Each row below holds a small network's activations on one record, seen along a few directions.
Each row is followed by the record's values for the fields U, N, Z, C, D.
Other fields move the rows too, some of them a lot.
Strong random noise was added to every row along 4 fixed directions; ignore it. To show where, here is one row again and again, with new noise each time:
[ 322  100  598  -12   63  101  -77  270  -53    6  103 -144 -313  218
  -55  -54  235  420   60  392 -212 -113  -69  404  -25]
[-181  -59 -213  117 -111 -203  227 -330   69   31   58 -284   41 -103
   11 -114 -321 -351 -201 -379  330 -217 -256 -159  117]
[ 212  347  168 -207  343  -31  441  219  148  230   61  -17   84  441
 -153   77    0  423   17  333  161   19 -312  423   82]
[  47   98   36   62  -11 -138  229  -86  -44   69   93 -163 -280   73
  -71  -67  -77  -45  -25  -54  219 -189 -257   16  188]
[  34  -64  -82  -64  -79   86  472 -494  355  -65  117 -319  131 -123
  151   -8 -247  133 -281 -130  267 -218  -36   99 -222]
[  11   -7  334  106   10 -111 -221  213  -93   52   27 -214    0  130
  -77 -142  -15  -73  -47   14 -104 -101 -203  165   87]

[ 365  271  113 -220  107  279  600   -8  298  -21   87  402  225   53
  221  177  103  580    5  384   72  160  163  282 -418] : (U u4; N n7; Z z1; C c2; D d2)
[  16  -12 -291 -171 -220  108    8 -222  -78 -148  116 -230 -175 -291
   96   76   96 -368  -43 -285  171   45   30 -421  277] : (U u4; N n6; Z z1; C c1; D d1)
[ 100    8   40   -3   10 -183  111  176   44  128   45 -125 -151   25
  -10 -163  157  -67  128 -152   24   80  -16   11  242] : (U u5; N n6; Z z1; C c2; D d2)
[  61 -219  463 -239  -68  254 -411   57  151 -261   51 -323  277   63
  270   50   38   67 -217 -125 -397  -34    7  287  -94] : (U u4; N n1; Z z1; C c1; D d1)
[ 203  153 -110 -110   22 -100   15 -192   24   21  171    3 -180  -45
 -101   89   17 -260  -11   58   80 -133 -174 -109  275] : (U u1; N n2; Z z2; C c2; D d1)
[ 164  -64   48 -451 -168  327  210 -104  249 -268  -39 -205  488  108
   92   25 -110  488 -116  146 -124  -45  258   47 -160] : (U u4; N n3; Z z2; C c2; D d1)
[ -63  223  -63 -123  249    6  277  333 -160  325 -106  242   50  287
 -275  134  -29  292  254  318  -38  219 -189    9  182] : (U u2; N n9; Z z2; C c1; D d2)
[-197   83 -217  116   -3 -198  123  -59  -15   -1  -49   24   30  -71
 -125  152 -130 -361   74  -85  262  -11  -47 -101  354] : (U u5; N n8; Z z2; C c2; D d1)
[-268  -36   11  -14   74   25  -83   -4   51 -237 -144   74  535 -195
   23   64   53  -26   12   86 -204  191  261 -132 -341] : (U u5; N n7; Z z2; C c1; D d2)
[ 273  -39  -14 -305  -91  339  379 -332  131 -458 -169   53  -37   81
   65  -36   14  390  174  238 -166 -115  161   95   36] : (U u1; N n9; Z z2; C c1; D d2)
[ 342  -37 -100 -142  -62  301  663 -612  404  -70  145 -170 -258 -178
  149  155  -56  539 -157  145  448 -239  149  188 -423] : (U u1; N n5; Z z2; C c2; D d1)
[  17 -160 -103 -101 -384  118  150 -220  -48 -201   80 -176 -148 -118
   13 -114 -192  -84  -75  -98   61 -167   91 -302  233] : (U u2; N n3; Z z2; C c2; D d1)
[-295 -156   35   31  129   50 -255 -179  102   21  -38 -170  803 -123
  107 -100 -155 -241 -243 -133 -177   83   23   33 -326] : (U u2; N n4; Z z2; C c1; D d2)
[  13   24  128  -90  125  -86 -129  276   57  235  102 -187  -53  269
  -36   -2  -51 -326  -48 -109  -55   76 -575  148  454] : (U u1; N n1; Z z1; C c1; D d1)
[-345  122 -821 -149  221 -367  792 -373  257  242 -105   85  665  125
 -132  167 -360   95 -127 -123  427   86 -107 -101 -165] : (U u5; N n2; Z z2; C c1; D d2)
[  -7   30 -139  -42 -130  206  651 -376   85  -86 -125  100   17 -150
   43   43 -135  378 -150  -29  226 -253  186  113 -321] : (U u2; N n9; Z z2; C c2; D d1)
[ -63 -157   66   66   56 -197   18  -46  -52   63  -27 -202   71  263
  -23 -140   15 -201  -13 -105  136   23 -131  131    3] : (U u5; N n5; Z z2; C c1; D d2)
[ 260   58  -34 -242  -61   65  391 -264  345 -132  112  -65   48 -134
   86   15 -133  150    7    6   80   90  -16   79 -235] : (U u1; N n7; Z z1; C c2; D d2)
[   6  126  111  -60  178    5  124    9  223   61   66  -83  -82  222
   38  194  185  107  -25   -9  181    9 -198  305   61] : (U u5; N n8; Z z1; C c1; D d1)
[  88  274 -305  113   28  230  549 -489 -117  107    5  406 -216 -201
    7  206   83   29  165   40  319   44   17 -545  296] : (U u2; N n9; Z z2; C c1; D d2)
[-179   92   77  -11  129 -247 -102  283  119  266   25 -253  163  421
 -164 -103  -74 -234 -100  -99   47   71 -621  238  126] : (U u2; N n4; Z z1; C c1; D d1)
[ 237  147  247 -260  187  108   70  317 -127   78 -111  130 -376  287
 -124   41  215  326   75  174  -28   35 -256  237  225] : (U u1; N n9; Z z1; C c1; D d1)
[ -61  -13 -225  -54 -209  148   28 -470  343 -119  251   56  392 -223
  338  219  -82 -127 -322 -100  141  -19   24 -370 -130] : (U u4; N n2; Z z1; C c1; D d1)
[ -48  -52 -326  120  -97 -347  212  -44 -338   22 -171  -14 -313  226
 -179  -95  -30  -24  212 -188  285 -161 -203 -210   58] : (U u4; N n5; Z z2; C c1; D d2)
[  18  188 -362    9 -185   -5  464 -191 -119   92  180   83 -597  -19
 -161  -56   24  -15    8   -8  379  -84 -267 -233  367] : (U u2; N n3; Z z1; C c1; D d1)
[ 281  -77   -9 -196 -265   11  419 -215   45 -152   -6  -68 -826  -31
  169  118  204  413   49  208   85 -184   91  -72  154] : (U u5; N n2; Z z1; C c1; D d1)
[ 188 -112   48   83  174   -6  304 -327  516 -200  225 -187 -237 -384
   55   40   23  -36 -170 -239  224 -240  -92  -91 -221] : (U u1; N n7; Z z2; C c2; D d1)
[ 190  -69  260 -384   82  421   56 -127  391  -78 -124  -22  475  -32
  274  118  -21  668  -70  385  -53  104  344  391 -558] : (U u2; N n5; Z z1; C c2; D d2)
[-155   77 -204 -277   97  -19  494 -183  389  -74 -144 -184  566  390
   56  -50 -305  288 -268 -294  203    4 -379  262  -87] : (U u2; N n9; Z z1; C c1; D d1)
[  51  152 -154   78 -136  130  217 -101    8  -38   95   41 -743   -4
  -54   27  136  409   59  202   56 -132  155  -93  -93] : (U u3; N n3; Z z1; C c1; D d1)
[ -15 -373 -187  -31 -825  -43 -202 -268 -418 -721  -10 -261 -423  -87
   99 -369 -111 -110  231 -184 -328 -204  221 -506  354] : (U u4; N n3; Z z2; C c1; D d2)
[  67 -103  126  -95 -237  -26 -138   75  -85 -243 -296 -169    0  145
  108 -105   47  298  -12   14 -284  -27  -80  194   37] : (U u2; N n1; Z z1; C c1; D d1)
[ 155 -102   93 -119 -142  127  147  143  246 -204 -108 -137   75  277
  163   90    6  547  -10  124  -87  -79 -104  461 -262] : (U u4; N n8; Z z1; C c1; D d1)
[  73  126  171  -96  314  -26  255  202  345  283   -9 -165  441  424
  -66   82  -56  379  -89  160  152   -9 -260  519 -291] : (U u2; N n5; Z z2; C c2; D d1)
[ 204   21  -83 -105  217  184  492 -186  382   20  279   88  140  -96
   39  331  -99  411 -191  191  365  146  170  363 -154] : (U u5; N n8; Z z2; C c2; D d1)
[ -90   61   70   10  -93  -37 -257  133 -190 -243  129   18 -177 -235
   25   33   24 -263  -23  -45  -32  151 -151 -259  179] : (U u4; N n7; Z z1; C c1; D d1)
[-163  253  -54 -219  176 -275   23  259   12  245  -23  -71  250  451
  -21  -20 -118 -332  -77   22   66  131 -611  132  486] : (U u2; N n2; Z z1; C c1; D d1)
[ 197  -97  349  -40  -77   98  -82  252   25 -116 -132 -110   36  186
   41  -84   18  364   53  363 -136  -10   50  388 -126] : (U u2; N n5; Z z2; C c2; D d1)
[ 230  -31  603  383 -141 -146 -523  729 -385 -141 -287   41 -690  329
  -85 -112  350  683  260  484 -625 -328  351  269 -352] : (U u3; N n2; Z z2; C c2; D d1)
[-227   60 -220 -150 -253 -285 -260  335 -322 -157  -18  161  220  255
 -157 -220 -209 -193  199  -94 -135   78  -69 -168  437] : (U u4; N n3; Z z1; C c2; D d2)

Here are new rows. What are their fields?
[-140 -272  447   67 -239  119 -518  153  -52   31 -132 -120  164 -113
   -5 -127  -46  -24  -13 -108 -424   -9  151   24 -259] : (U u2; N n9; Z z1; C c2; D d2)
[  11  166  153 -341  307   -7   -3  177  253   31   58   44  463   82
   87   55 -142 -240  -22  -38    9  225 -186   82   58] : (U u1; N n7; Z z1; C c2; D d2)
[-131   17  -70 -133  -92 -164  -33  309    8 -192 -338 -112  627  338
  -84   16 -274  279  117   27 -244   26  -83  241   33] : (U u4; N n1; Z z2; C c2; D d1)
[-253 -121 -162  -72    4  -49  -67  -15  -90 -131   55  111  487   44
 -174  -42 -231 -302  -66 -154 -105  275   56  -90  189] : (U u5; N n9; Z z2; C c1; D d2)
[ -18  180   94  -57  217  143 -255  321    0  -44  -16   73  527 -155
  -96  115  200    6   73  252 -151  241  264   18  127] : (U u5; N n6; Z z2; C c2; D d1)
[-201    0 -238 -133  373 -240  380  204  339  490 -132   24  365  402
 -175  140  -95  -28 -235 -172  514   93 -407  280 -206] : (U u5; N n5; Z z1; C c1; D d1)
[   1  262 -176 -294   61  -24  470   65 -102  -47  -83  108  280  474
  -18 -129 -104  288  148  232    3  103 -184    0  386] : (U u2; N n3; Z z2; C c1; D d2)
[-143 -397 -393  285 -110 -234  -59 -559  373  -65  185 -124 -284 -602
   88  -32 -116 -452 -383 -530  255 -334 -161 -354  -71] : (U u1; N n2; Z z1; C c1; D d1)
[-151  209 -206   83  410 -140  103  107  240  456 -325   98  578  277
 -108   36 -201   -7  -96  -45  264  121  -59  222 -381] : (U u3; N n5; Z z1; C c2; D d2)
[-205 -150 -475  -47 -328 -216  440 -827  271 -256  182 -386  159 -372
  232 -100 -544 -608 -298 -764  460 -145 -183 -471  -12] : (U u4; N n7; Z z1; C c2; D d2)
[ 470  278  565  -98  528  294 -150  371  -56   85  150  341   26 -181
 -122  176  425  387  -54  491 -162  197  134  364 -311] : (U u1; N n7; Z z2; C c2; D d1)
[ 144  -48 -253  -37  -46  -70  292 -303  236  -53 -183 -193 -100  127
   86   10  -74  317 -257 -175   90 -220   69   52 -432] : (U u3; N n2; Z z1; C c1; D d1)
[ 123    2  691   10  105 -308 -606  639 -218  121  -71   30  -25  356
  -32 -189  311  193  104  254 -514   96  -18  400  152] : (U u5; N n2; Z z1; C c2; D d2)
[ 182 -135  172  207 -450 -155 -430    8 -488 -269   69 -128 -829 -133
 -132 -166   55 -365  230 -144 -184 -208 -143 -354  603] : (U u1; N n1; Z z2; C c2; D d1)
[-148 -387 -182   45 -127   94  283 -528  394  -65  -61 -237  421 -179
  143  -28 -190   11 -267  -95  201  -43  240   86 -578] : (U u5; N n5; Z z2; C c1; D d2)
[  13  -81  159   86 -171  -13 -395   92 -154  -26  -43 -175  -89  -50
    2  -55   71 -108  -40  -32 -279  135 -179   52  203] : (U u2; N n1; Z z1; C c1; D d1)
[-146 -124  145 -109   77  -93 -237  477 -207    5 -270   31  367  384
  -50  -48  -13  229  175  184 -195   35  -22  163 -232] : (U u4; N n5; Z z2; C c1; D d2)
[-224   87 -170  -11  291 -514  195  236 -144  210 -204  131  220  420
  -83 -104   29  176   82   15  -24    7 -193  104  103] : (U u5; N n2; Z z2; C c1; D d2)
[  40  224 -274 -196 -115 -123  667 -331 -105   87  109  113 -717   52
   96  126 -132   98  256 -206  381 -242 -144 -190  390] : (U u4; N n1; Z z1; C c2; D d2)
[-215  -26 -395  370   62 -206  274 -346  -98  135 -159  -60 -345   39
   18 -102 -122 -205    0 -370  371 -272  -40 -236 -225] : (U u3; N n5; Z z2; C c1; D d2)
